A small network was trained on invented records. Each row is its activation on one of them, seen along a few directions.
Here are examples, each followed by its value of one field, Kif.
The largest differences between rows may come from other fields.
In the rows, zero is written as 500.
Random noise pushes rows far along 16 fixed directions. That doesn't count. These rows show it; they differ only by the noise:
[566 443 489 586 499 385 619 537 515 507 500 500 626 502 571 479 518 527
 445 546 576 448 661 530 557 432 402 362 578 490 697 551 527 491]
[393 591 536 483 394 495 525 561 499 297 459 498 403 268 384 509 560 658
 509 370 541 522 561 572 409 525 488 524 479 320 356 505 693 392]
[530 480 512 494 370 459 557 416 396 656 595 412 445 763 489 466 464 501
 691 533 388 577 548 443 636 536 514 380 510 486 411 606 613 433]
[611 390 547 765 630 420 720 478 609 479 514 325 722 623 586 324 572 458
 488 448 385 514 587 383 428 722 477 448 711 689 664 587 564 493]
[377 573 487 474 377 575 480 483 581 333 535 528 424 516 553 585 604 553
 356 406 460 463 373 553 605 473 536 665 428 307 375 655 309 375]
[291 586 495 520 407 576 402 557 612 453 470 489 625 452 650 364 629 460
 600 394 510 421 618 497 590 531 505 484 403 479 406 583 565 578]
[338 508 589 420 403 691 521 570 580 300 567 358 429 615 585 540 616 422
 539 683 321 466 392 648 538 507 628 660 355 393 363 530 471 425]
[610 669 672 568 568 608 517 509 601 390 489 534 579 496 489 481 359 479
 420 563 536 487 565 514 441 635 374 582 520 547 478 411 465 700]
[355 323 405 402 575 501 488 530 548 540 430 476 414 291 515 638 569 560
 369 441 505 438 404 535 523 347 567 484 450 337 563 472 462 478]
[382 610 329 562 598 615 531 631 660 535 351 590 605 170 411 543 683 514
 500 291 434 531 460 364 451 518 488 569 504 552 471 534 379 723]
[599 698 500 625 412 413 481 406 485 423 519 719 549 534 398 567 586 508
 339 430 610 456 612 526 349 524 364 322 619 408 585 567 708 469]
[429 549 610 491 594 660 571 462 517 337 410 352 483 400 474 519 470 407
 583 577 396 586 383 413 370 696 588 642 411 677 310 339 475 571]
[533 565 502 428 656 486 460 627 492 543 424 494 611 510 437 397 467 701
 431 585 463 528 388 490 344 522 542 536 662 755 613 454 356 400]
[485 387 497 569 642 519 477 495 483 461 426 535 319 283 570 536 493 644
 402 225 433 480 370 460 539 543 519 718 660 363 491 478 611 502]
[439 342 567 506 715 479 428 507 543 505 381 508 522 277 578 513 422 539
 334 488 606 375 555 559 413 465 434 416 556 435 686 300 727 609]
[400 473 517 376 557 588 411 514 470 493 543 504 414 464 452 523 480 685
 517 571 548 540 347 488 285 443 633 431 514 498 484 383 664 481]
[633 403 563 530 535 451 639 378 386 604 472 418 393 558 406 609 357 410
 499 608 443 526 589 521 545 537 408 415 547 466 538 406 629 509]
[679 451 568 620 487 434 627 416 579 574 549 516 486 538 540 625 423 367
 426 420 481 460 639 475 693 525 347 430 486 288 541 571 519 709]

[633 219 435 621 530 455 747 489 316 300 516 370 367 410 678 516 556 397
 538 637 568 481 512 566 474 416 648 709 633 655 684 431 416 294]  f6
[565 493 466 333 517 439 384 702 531 545 569 604 500 494 558 565 609 564
 502 579 493 453 368 550 443 318 654 469 471 478 608 535 413 543]  f13
[355 444 404 511 455 582 492 416 345 374 471 577 387 445 628 580 532 460
 523 580 606 503 417 497 544 399 554 616 459 550 504 429 463 410]  f14
[441 570 529 451 341 506 569 569 615 461 592 449 573 656 339 530 535 473
 501 661 446 538 572 601 512 477 436 390 344 356 455 596 447 464]  f8
[615 432 585 435 581 499 611 501 480 471 573 390 493 596 577 539 394 580
 540 629 455 591 333 417 517 495 605 541 487 602 491 467 331 494]  f3
[325 525 563 600 518 536 495 538 538 392 421 489 577 445 552 363 441 675
 453 413 500 494 579 535 634 565 319 584 546 403 481 508 644 445]  f10
[346 681 437 491 415 630 443 405 409 468 402 678 497 460 495 608 472 524
 443 553 587 496 492 510 643 405 348 534 440 459 437 469 452 510]  f2
[676 529 611 545 577 400 533 566 511 443 502 531 518 511 465 515 434 500
 494 485 419 547 449 462 491 612 454 564 525 508 507 484 511 558]  f6
[649 637 491 381 493 402 390 621 543 714 508 580 542 661 394 548 579 458
 461 521 304 456 475 567 536 471 495 403 535 475 541 619 442 520]  f12
[563 630 579 392 538 379 342 600 525 664 520 612 658 623 527 434 401 605
 565 525 513 534 509 419 568 483 431 298 451 545 528 525 536 638]  f1
[708 535 661 440 540 339 492 597 611 560 604 466 599 540 459 395 298 668
 513 439 588 562 545 427 483 565 456 405 482 486 485 532 409 623]  f5
[400 500 512 432 533 537 400 599 570 428 456 503 508 345 680 494 593 527
 519 384 473 440 415 492 590 454 596 587 410 438 438 514 489 563]  f1
[546 509 579 419 496 375 471 535 468 406 484 475 582 581 590 478 499 486
 440 623 520 448 479 583 509 472 534 491 467 582 559 498 384 354]  f9
[485 405 539 329 560 423 268 614 551 515 501 545 415 350 455 498 519 560
 343 496 643 328 546 723 268 363 593 406 495 340 636 380 682 471]  f8
[554 517 467 491 378 506 582 495 446 571 571 437 535 749 481 521 604 313
 631 730 384 492 586 587 524 459 534 385 472 574 548 554 535 447]  f8
[832 551 472 545 547 482 485 417 338 633 603 714 447 589 591 600 433 417
 589 567 607 529 454 352 440 422 553 449 636 674 620 441 507 724]  f7
[651 642 644 536 507 527 465 478 394 208 474 519 372 510 514 500 545 431
 406 540 433 452 438 644 316 634 572 734 631 571 451 429 604 313]  f1
[513 528 489 417 452 551 470 655 438 413 442 529 376 344 427 526 510 522
 478 605 540 413 580 746 467 380 506 667 514 449 540 418 472 417]  f4
[218 417 345 509 454 688 552 508 539 571 462 393 618 522 454 384 498 502
 518 709 600 476 640 577 509 390 435 464 461 618 595 459 376 440]  f4
[655 675 642 479 343 486 489 425 486 388 585 592 400 500 536 608 408 435
 531 448 597 498 575 492 583 528 454 504 378 339 316 530 510 635]  f7
[429 461 473 490 427 509 691 500 502 261 488 385 466 404 491 597 589 484
 475 567 485 562 412 515 503 484 586 619 397 493 425 536 280 327]  f9
[426 481 425 472 513 549 419 512 543 583 520 437 532 488 472 371 583 519
 594 416 498 512 469 423 344 545 648 469 524 639 458 521 508 489]  f11
[766 735 471 560 417 358 565 474 412 531 423 594 508 460 316 500 475 461
 453 380 520 525 656 494 486 594 381 529 634 621 470 587 348 430]  f12
[411 476 450 659 524 598 549 366 482 388 482 535 533 479 616 503 572 413
 461 483 560 489 481 426 467 540 480 554 553 572 535 465 558 524]  f15
[541 468 507 419 464 479 592 659 602 497 574 341 578 452 494 391 522 630
 598 505 520 532 520 497 472 463 617 511 467 544 473 571 330 494]  f2
[528 383 453 452 600 617 581 581 550 723 575 337 522 640 496 385 377 670
 551 605 433 561 437 473 559 452 551 577 622 648 578 522 258 519]  f12
[579 524 530 634 637 516 619 438 473 465 543 609 568 584 423 579 421 612
 497 574 464 691 305 273 376 595 430 456 602 612 566 442 571 613]  f13
[459 664 579 473 410 561 589 502 406 270 544 571 496 548 416 596 457 618
 546 741 556 631 443 527 418 462 433 457 429 492 435 421 612 428]  f10
[561 444 490 578 528 261 600 370 385 453 285 468 525 477 524 655 634 168
 390 487 328 439 531 502 626 602 441 479 469 556 543 528 458 324]  f7
[492 516 512 531 468 532 398 495 354 429 595 585 500 689 624 333 462 642
 514 652 648 461 521 577 376 447 530 502 682 643 644 455 662 335]  f14
[440 422 543 613 506 420 519 405 455 383 406 483 548 293 570 412 446 518
 448 402 738 423 715 532 469 517 389 438 533 470 563 398 713 469]  f2
[651 579 556 389 533 371 547 648 555 360 516 609 528 480 446 789 647 337
 463 667 346 551 285 491 432 456 588 453 307 448 514 496 371 596]  f14
[343 650 455 538 397 613 442 368 303 398 498 656 420 590 466 560 566 530
 617 589 515 600 392 433 405 517 509 475 516 570 401 451 742 405]  f13
[469 451 405 545 507 450 602 461 348 507 468 536 487 541 415 552 533 565
 494 621 487 576 455 493 461 441 452 446 608 570 615 474 579 332]  f15
[496 586 469 772 579 587 619 247 531 424 514 571 608 441 450 448 426 607
 438 308 687 642 481 196 322 689 387 450 641 646 467 476 555 611]  f3
[747 584 725 322 388 414 458 402 371 440 647 406 304 699 521 487 228 589
 596 503 540 595 392 472 547 596 631 616 425 529 233 503 318 388]  f5
[537 507 398 625 462 388 434 385 324 479 493 676 528 513 746 424 517 480
 582 350 678 511 497 309 615 487 511 548 574 687 542 562 439 466]  f6
[675 388 533 498 699 477 399 567 472 584 503 621 317 560 608 653 519 443
 435 413 206 487 184 468 621 516 589 761 608 418 561 517 464 593]  f11
[300 451 481 390 439 634 328 485 552 548 571 491 455 423 631 419 443 611
 546 454 730 428 563 543 539 347 561 462 389 388 443 454 540 587]  f10
[379 539 458 612 501 603 502 417 540 386 568 594 504 539 477 499 545 682
 354 448 574 528 396 471 371 504 460 492 619 417 543 540 605 414]  f5
[464 235 473 598 711 579 792 691 619 401 476 297 499 277 373 524 591 633
 448 602 352 545 447 578 297 487 535 559 645 435 693 391 671 494]  f9
[558 483 402 787 495 635 844 279 445 428 471 488 484 436 279 616 430 373
 436 609 611 608 664 436 375 578 297 487 609 585 583 402 518 552]  f4
[445 684 501 316 483 410 329 632 537 539 385 621 613 406 432 495 431 646
 413 474 572 484 467 520 595 427 422 497 377 521 452 533 214 470]  f11
[401 421 420 409 484 490 529 507 516 616 439 297 426 475 355 443 551 526
 519 402 357 522 480 525 492 557 602 548 505 521 390 564 387 315]  f15
[514 431 341 548 473 459 497 607 459 628 418 528 469 398 547 441 638 468
 495 383 443 361 672 652 655 367 458 585 651 441 641 599 508 424]  f3

Here are new rows. What is Kif for each?
[450 581 541 365 473 467 410 664 516 475 406 405 457 529 387 455 619 485
 472 530 233 438 459 715 518 553 549 647 498 464 422 565 452 261]  f3
[257 477 426 499 430 426 333 444 536 479 402 555 490 337 582 460 636 544
 417 183 533 398 525 486 595 494 489 465 459 310 422 605 630 393]  f13
[525 287 424 586 510 341 588 489 453 480 490 625 399 397 626 747 613 393
 415 439 466 453 471 517 723 332 429 472 464 209 665 550 610 537]  f8
[582 447 511 545 404 437 577 476 328 355 571 554 370 551 689 554 483 562
 590 490 519 554 399 446 699 437 543 670 515 462 459 573 445 384]  f11
[385 487 412 668 446 411 534 456 485 320 429 600 572 302 679 469 651 493
 513 253 614 484 554 390 594 506 453 537 497 474 502 581 569 477]  f8
[508 515 557 609 442 338 634 641 542 230 522 524 606 493 613 513 675 484
 540 497 400 534 493 494 560 555 484 502 456 429 539 626 582 425]  f14
[286 609 355 440 509 730 316 366 583 597 490 699 504 558 382 642 531 503
 232 561 579 436 357 528 404 373 440 447 467 413 537 474 388 549]  f9
[379 488 451 399 368 524 392 614 488 443 485 472 458 388 566 415 618 507
 561 487 574 378 590 665 511 381 601 576 443 451 470 524 504 394]  f13
[584 704 532 492 558 436 397 579 445 468 445 677 614 537 508 492 563 496
 553 523 423 536 403 427 412 563 497 471 549 673 512 483 564 546]  f5
[426 482 486 465 551 491 317 440 360 470 525 604 507 578 752 451 604 568
 552 525 569 450 368 454 405 417 660 400 587 626 591 441 762 415]  f10
[309 378 330 437 571 527 366 551 431 727 431 526 476 406 491 370 447 719
 571 395 574 524 463 437 557 385 516 533 579 585 552 476 453 456]  f4
[430 409 601 476 644 529 393 484 621 528 488 478 589 502 716 484 456 485
 432 468 488 414 427 466 584 504 505 475 445 451 548 445 544 667]  f2
[658 505 618 548 437 399 535 408 481 424 622 477 397 614 439 520 455 556
 496 391 487 559 453 461 431 620 541 488 533 388 405 570 610 420]  f11
[553 444 559 449 474 361 506 547 416 441 428 453 351 411 440 563 524 421
 501 471 398 464 548 635 530 526 509 550 475 370 458 482 627 366]  f5
[516 498 543 494 574 448 508 513 503 465 482 464 532 522 467 408 406 749
 348 459 516 522 428 515 467 533 465 574 654 534 560 528 397 317]  f2
